Each row below holds a small network's activations on one input, seen along a few directions.
Each table varies a few parts of the input and shows all the possible inputs, shuffled.
Descriptions start from the smaller parts, as in this example, which fits no table here: values(2) and (point or line(9) or (line(6) and ring(8))).
Shared parts are said once, and a part with two or three values counts as separate values.
In the rows, zero is written as 128.

Other details of the inputs shift rows strongly along two fixed directions, in all tables alike. That doesn't count.

Rows:
r1: [150 106 109 177 138 167 112  94 130 112  88 156  91 159 124]
r2: [ 91 180 173 174 160 156 141 172 104 148 127 138 142 198 117]
r3: [ 94 164 168 181 183 129 159 149  84 132  95 143 137 152  87]
r4: [ 93 171 173 187 165 138 136 151  78 138 101 147 152 167 101]
r5: [151  99 111 181 151 164 136 103 148  85  88 154  79 139 120]
r6: [179  60  62  66  76 110  89  67 171 123 145 115 100  63 170]
r7: [116 166 157   9  80  55 129 179 117 178 197  71 193  85 138]
r8: [145  96  90 208 136 196  99 102 168 101 108 169  59 194 169]
r9: [108 151 164  49 132  57 161 157 111 146 155  84 178  60 104]
r10: [170  53  58  97 102 132 118  82 192  76 125 116  78  78 152]
r11: [106 150 154  53 125  61 153 149 100 164 160  88 179  60 108]
r12: [101 163 156  15  95  60 131 174 125 186 207  70 193  75 149]
r13: [155  87  86 221 122 195  96  70 145  96  82 178  78 177 145]
r14: [185  52  70  63  77 113 110  74 188  99 138 111  90  58 154]
r15: [153  97  94 209 132 202  98 107 169  98 105 170  57 196 167]
r16: [148  82  75 209 151 198 137  80 166  65  79 159  67 163 123]
r17: [183  52  67 100  85 129 100  69 176 104 120 131  77  84 153]
r18: [122 147 161  14 104  39 146 161 108 166 165  75 186  38 110]
r19: [114 157 167  50  96  69 125 155  95 168 159  90 194  82 116]
r20: [ 96 167 163 181 173 134 163 141  85 139  97 143 147 156  83]
r21: [111 160 168  43  99  73 124 173 106 171 175  97 188  98 126]
r22: [101 173 178 185 161 142 136 157  78 136  99 147 151 168  99]
r23: [ 89 184 159 177 162 147 144 166  95 145 134 139 144 189 120]
r24: [141 114  99 180 127 168 107 117 150 108 119 155  83 180 159]
r25: [154  89  85 214 124 199  93  86 157  98  99 185  71 193 156]
r26: [ 88 182 166 178 158 153 144 164 106 152 131 138 150 195 120]
r27: [103 160 159  48 107  73 127 166 106 173 184  98 188  89 133]
r28: [184  60  62  67  66 110  89  64 174 124 139 116 107  70 165]
r29: [ 91 173 173 178 165 141 134 166  90 140 119 153 145 182 112]
r30: [178  55  63 104  91 131 115  63 186  94 125 127  86  81 153]
r31: [ 91 171 167 187 165 144 139 144  77 143 110 145 154 165 102]
r32: [ 98 172 169 178 180 133 146 148  79 139  95 143 144 163  92]
r33: [176  52  62  69  87 112 113  68 187 101 146 112  91  50 161]
r34: [ 94 184 159 176 152 146 144 164  97 146 129 139 150 194 116]
r35: [105 173 174 178 176 138 146 154  80 138  92 144 143 165  90]
r36: [184  62  75  66  57 118  74  98 184 118 157 128  96  85 185]
r37: [ 82 168 158 175 195 147 180 155  98 111 107 127 143 152  79]
r38: [ 95 167 166 174 189 147 177 166 101 104  96 129 138 155  77]
r39: [181  74  68 100  69 139  85 101 185 110 149 130  80 118 187]
r40: [112 147 152   4 108  54 163 165 123 143 170  58 191  44 100]
Each input here is: ring(5) and line(8).
Changing only the line(8) part turns r8 into r4. The same change can be made to r12. Which row results?
> r31
Changing only the line(8) part turns r37 into r33. The same change can be made to r16. Which row results?
> r30
A walk changes only the line(8) part. It starts at r15 and steps to r39. List the rest of the walk in order.
> r36, r22, r35, r18, r5, r38

Rows:
r41: [123 136 123  66 104  94 135 133 131 153 164  95 157  95 134]
r42: [109 151 146  73 117  84 131 151 110 159 161 100 172  95 127]
r43: [134 123 127  76  97 106 125 139 141 134 153 106 149 105 136]
r44: [114 149 154 142 140 135 135 158 119 126 126 132 134 152 120]
r45: [168  74  81 102  82 128  91  75 161 128 134 133 104  95 162]
r46: [178  67  68 145  98 166  94  85 187  90 118 149  61 138 169]
r47: [161  86  89 132 106 141  96  97 156 112 124 143  88 120 163]
r48: [140  88  91 221 174 184 157  65 139  66  57 157  78 135  93]
r49: [136 130 135  67  98  86 117 142 124 143 150 105 150  91 137]
r50: [128 124 121  98 112 106 116 123 126 140 145 117 141 105 142]
r51: [172  71  79 141 103 149  86  83 166 109 120 151  72 122 169]
r52: [ 90 176 174 184 177 151 150 172  97 132 115 144 138 182 106]
r53: [129 129 121  78  99  98 123 128 126 145 156 105 156  95 135]
r54: [ 80 195 188 188 186 138 155 180  72 145 111 143 154 183  93]
r55: [157  95 101 122 103 144 107 114 164 107 133 133  95 128 154]
r56: [127 138 138  79 103 101 129 145 128 141 150 106 157 106 127]
r57: [111 146 143 159 149 134 127 131 105 140 120 141 134 149 120]
r58: [111 145 149 143 143 125 127 130 104 151 124 138 141 137 122]
r59: [173  65  70 126  96 155  93  89 187  98 135 140  68 122 178]
r60: [137 117 115 179 133 174 123 117 142 104 108 152 100 173 131]
r61: [158  73  74 118  96 147  98  91 178 107 140 133  89 116 170]
r62: [124 139 150 198 156 161 123 130 106 125  90 165 108 177 116]
r63: [ 87 179 165 130 157 115 153 165 100 153 143 116 165 144 110]
r64: [139 116 117 203 144 183 117 119 140  96  94 166  81 182 133]
r65: [135 106 100 199 146 186 117 102 151 100 108 161  81 178 145]
r66: [ 70 206 188 165 178 131 169 177  76 154 126 126 177 175  85]
r67: [123 141 136 198 151 166 129 126 108 115  92 159 118 183 114]
r68: [108 153 142 178 152 149 134 130 100 130 108 146 136 166 113]
r69: [147 106 103  73  99 104 117 121 156 138 159 106 119  93 159]
r70: [ 98 175 167 182 163 146 148 159  85 134 105 144 151 180  94]
r71: [133 125 124  79  99  96 117 120 124 150 152 109 153  92 135]
r72: [126 131 127  75 101 101 126 133 132 144 159 104 155  96 135]
r73: [124 128 138 209 191 172 169 110 106  79  48 146 109 151  61]
r74: [ 81 201 197 176 179 131 158 187  67 145 110 138 165 181  85]
r75: [176  72  83 119  87 137  86  89 165 109 124 141  83 112 163]
r76: [127 139 132  59  99  88 135 143 130 152 160  93 161  96 129]
r77: [115 152 149  67 119  86 137 161 125 155 165  97 160  98 133]
r78: [110 156 178  33 147  51 178 169  93 135 131  74 184  43  65]
r79: [139 109 107  70  89 109 117 119 153 134 161 106 140  92 149]
r80: [148 106 121  74  96  95 104 119 139 149 150 117 130  83 153]
r81: [112 162 157  53 108  78 144 164 117 159 165  88 184  96 118]
r82: [158  97 104 112  95 126 103 102 145 124 129 131 117 113 144]
r83: [179  41  60 158 142 156 130  60 181  61  86 155  41  91 133]
r84: [131 116 106 204 146 190 125 105 141 101 104 161  91 185 133]
r85: [107 162 163  54 117  74 138 173 112 162 170  91 176  88 127]
r86: [ 89 148 150 234 221 159 190 120  95  95  66 159 113 156  66]
r87: [133 131 128  73 104  98 127 142 137 142 153 103 139 103 138]
r88: [ 88 176 161 146 163 124 154 159  97 153 135 121 154 155 110]
r89: [153 102 115  91  90 111 105 107 138 139 135 124 131  99 142]
r90: [105 149 142 145 145 134 134 143 116 136 131 130 138 145 123]
Changing only one part turns r58 into r80. The same change can be made to r57. Which row results?
> r51
Changing only one part turns r59 into r55. The same change can be made to r77. Which row results?
> r46
What is each input in this table made of?
> ring(5) and (point or line(9))
Which other rows does r72 become when the line(9) part takes its other values? List them by row number.
> r41, r45, r53, r66, r68, r71, r79, r84
Which other rows does r74 become when the ring(5) part takes its other values? List them by row number.
> r42, r53, r54, r70

Rows:
r91: [122 131 136 223 183 173 136 126 107  97  69 172  89 182 101]
r92: [ 96 175 182  94 160 100 171 188 104 140 138 100 160 121  89]
r93: [170  67  51 134  94 178  93  83 199 100 140 138  64 146 183]
r94: [142  91  84 210 155 176 128  80 144  90  86 170  69 158 129]
r95: [155  92  90  80 100 106 117  90 143 123 132 105 124  69 137]
r96: [101 183 183 209 173 154 130 162  67 146  91 161 135 200 100]
r97: [180  65  88 140  84 155  72  77 162 115 109 158  80 131 163]
r98: [158 104 120  56  95  80 116 118 130 134 134 101 134  57 129]
r99: [144 118 111  56  73  97 112 140 159 134 171  96 143  98 161]
r100: [114 150 158 206 172 161 152 128  93 111  73 159 130 173  78]
r101: [118 134 127  47 121  91 155 145 143 134 165  78 155  79 120]
r102: [105 152 164  80 131  76 158 137  94 161 137 102 185  78  90]
r103: [172  79  69 131  90 170  99 103 192  97 138 141  70 152 175]
r104: [104 170 170 213 160 168 133 144  83 135  90 167 141 205  97]
r105: [137 127 116  63  86  91 105 120 124 159 161  99 156  88 149]
r106: [ 94 196 184 164 154 127 142 172  66 156 117 136 169 176  97]
r107: [103 162 165  73 139  78 162 164 115 144 150  88 173  88 108]
r108: [167  51  55 141 109 166 105  64 184  77 117 141  70 104 158]
r109: [ 89 194 193  97 146 104 151 205  96 165 156 106 173 150 110]
r110: [160  70  69 110 102 132 125  83 185  97 133 118  87  91 155]
r111: [ 96 177 176  74 115  86 138 184  98 160 171 102 193 114 120]
r112: [ 92 163 169 209 196 160 160 148  94 114  92 156 129 171  90]
r113: [ 86 195 179 162 159 125 144 180  74 150 125 138 168 181 102]
r114: [ 95 186 188 111 163  84 162 163  68 161 123 108 182 107  82]
r115: [134 101 110  61 102  89 135 114 149 128 161 100 141  55 136]
r116: [ 90 180 183 111 141 102 137 176  92 164 156 118 180 132 120]
r117: [164  74  75 186 145 191 124  83 184  75  96 159  45 158 146]
r118: [122 136 127 205 175 186 159 136 137  85  91 154  89 191 103]
r119: [107 159 158  82 134  74 158 143  90 160 140  97 177  79  97]
r120: [143  96  98  82  83 112 103 109 159 137 169 119 127  92 168]
r121: [144 102  93  82  82 111 110 114 169 136 167 108 122 101 171]
r122: [120 141 154  51 117  73 148 164 127 136 151  83 161  73 116]
r123: [157  75  72 110  84 147  86  89 174 113 151 131 100 111 178]
r124: [162  80  86  77  99  99 110  92 159 117 137 117 109  69 151]
r125: [190  56  59 141  96 153 100  63 169  83  99 146  67 108 149]
r126: [118 131 125  57 118  77 139 132 120 141 152  90 164  69 119]
r127: [151  91  78 109  89 142 100 103 176 117 150 117 105 122 174]
r128: [170  76  71 160 110 183  95  91 191 101 127 156  55 163 179]
r129: [ 92 188 198 111 140  92 137 166  72 183 138 120 195 133 101]
r130: [ 98 174 160 220 172 161 138 138  79 147  99 163 131 198 107]
r131: [138 125 131  54  84  89 109 152 147 146 167  96 144  94 158]
r132: [119 145 144  54 112  77 156 160 131 129 156  81 168  79 114]
r133: [121 134 126 224 177 176 144 123 111  90  75 169  96 187 100]
r134: [126 152 153  62 100  73 115 145 103 176 161 101 172  91 137]
r135: [ 90 180 194 162 181 119 164 152  69 149  95 136 171 143  70]
r136: [129 126 147 224 175 178 134 113 104 103  57 175  98 176  89]
r137: [159  71  66 107 103 139 119  85 184  91 131 112  91  94 155]
r138: [103 156 156 213 160 165 133 124  92 145  97 168 133 191 107]
r139: [105 157 164  72 130  83 157 167 106 134 152  96 180  86 100]
r140: [138 106 105  51 106  94 147 123 165 129 166  90 129  70 136]
r141: [128 125 134 216 151 188 107 131 126 107  98 177  88 195 137]
r142: [110 138 141 225 183 180 147 107  99 109  67 164 117 178  85]
r143: [ 96 162 145 218 171 164 135 137  95 137 106 168 121 201 117]
r144: [162  79  69 104  87 145 105  97 191 120 159 127  84 123 178]
r145: [142 117 116  58  84  93 108 133 158 146 172  98 140  92 167]
r146: [138 110 133  52 104  84 126 139 138 126 151  99 144  58 129]
r147: [182  58  63 166  96 172  68  78 174  96 108 170  49 152 180]
r148: [146  96  95 209 129 193  96  77 139 111  90 173  87 182 142]
r149: [ 81 183 161 209 181 161 139 155  79 141 107 154 144 204 106]
r150: [105 168 163  77 121  76 126 163  97 173 162 108 178 111 131]
Changing only one part turns r142 into r95. The same change can be made to r104. Which row results?
> r106
What is each input in this table made of?
> values(2) and ring(5) and line(6)
Which other rows does r139 become when the values(2) part takes its other values? List them by row number.
> r111
